These are the activations of a small neural network, seen along a few directions. Each row is one input.
In each table, some parts of the input vary, and every possible input appears once, in random order.
A made-up example of a description, with smaller parts first: one of 5 places around a ring, together with either a single point or one of 11 places around a ring or (one of 2 separate values, together with one of 6 places along a line).
Shared parts are said once, and a part with two or three values counts as separate values.
(in the rows, 128 means zero)

Other details of the inputs vary at random and push rows far along two fixed directions, the same in every table; ignore that.

A family of inputs:
R1: [127 136 137 153 142 130 133 175 132 164  97 118 118]
R2: [136 134 138 186  97 134 138 143 106 147 147  95 116]
R3: [131 154 121 156 118 109 130 159 135 129 102  82 163]
R4: [144  51 105  71 147 138 160  86 163  83 137 149 118]
R5: [158 135 105  75 150 123 136 118 150  95 140 154 133]
R6: [ 89 139 149 157 135 131 113 143 126 185 100 120 135]
R7: [168 107 107  65 109 139 132 107 125  72 142 141 126]
R8: [155 115 132  82 151 114 102 106 131 102 149 143 101]
R9: [101 126 154 160 128 130  95 154 114 164 115 101 115]
R10: [130 124 120  82 170 122  96  93 137 108 151 143 124]
R11: [144 233 146 156 155  81  81 122 109 143 162 206  91]
R12: [124 116 132  76 120 137 106  79 118 109 146 159 117]
R13: [ 95 130 134 137 122 144 130 138 145 158 104  99 167]
R14: [118 201 167 208 145 101  91 175 107 195 115 143  92]
R15: [154 150  91  84 138  98 139 112 135  81 133 155 148]
R16: [140 107 123 112 127 134 143  89 136  98 144 179  94]
R17: [135 126 117 121 165 115 142  97 146 121 142 196 101]
R18: [167  88 122  57 128 142 118  96 139  73 150 113 119]
R19: [151 110 120  76 146 119 123 118 129 105 136 160  98]
R20: [ 89 169 127 163 111 109 124 138 120 155  98 117 168]
R21: [114  92 120 113 125 163 166 157 155 132  96  82 181]
R22: [153 127 130 122 136 119 128  91 115 109 182 148  86]
R23: [111  77 129 110  79 170 135 128 130 123 103  69 170]
R24: [149 160 114 133 159 102 129 100 131 120 187 160 111]
R25: [107 139 114 144 113 123 156 156 126 134  92 107 177]
R26: [150 121 114 114 172 108 132  98 136 118 180 146 105]
R27: [117 134 139 195  88 139 147 148 116 150 110 141 114]
R28: [151  80 128 113  89 162 135 148 137 102 112  48 157]
R29: [107 114 139 138 140 145 145 159 131 163  95 115 142]
R30: [116 126 142 151  90 151 106 145 109 133 119  85 141]
R31: [136  87  90 136 123 128 177 137 153 109 129  42 181]
R32: [144 209 151 149 127  99  90 126  82 141 150 223  54]
R33: [125 100 140 169 134 127 143 148 126 158 139  86 106]
R34: [110 154 113 192 116 107 161 149 134 143 102 140 146]
R35: [111 114 149 142 101 156 139 155 110 150 102 116 125]
R36: [115  86 138 121 108 165 115 140 130 125 115  63 138]
R37: [138 127 105 112 151 122 153  98 158 101 146 181 127]
R38: [109  77 139 118 121 153 148 155 130 147  93  97 139]
R39: [110 110 105 123 120 135 135 139 149 108 101  47 193]
R40: [128 171 125 106 157 111  92  96 130 111 160 163 128]
R41: [102 210 170 218  84 120 108 169  63 189 111 178  99]
R42: [116 112 133  80 141 120 102  85 123 125 140 165 115]
Each input here is: one of 6 places along a line, together with either one of 2 separate values or one of 5 places around a ring.
Q: The inputs of R27 and R37 match in every part but the place on the line of 6. If R7 is changed in the same way as R27 into R37, which row does it become?
A: R5
Q: List by row number the other rows that have the place on the line of 6 in common with R31.
A: R3, R15, R20, R25, R34, R39
Q: Change only the place on the ring of 5 in R12. List by row number the other rows that result.
A: R18, R32, R35, R36
Q: Change only the place on the line of 6 in R24. List by row number the other rows that result.
A: R2, R22, R26, R31, R33
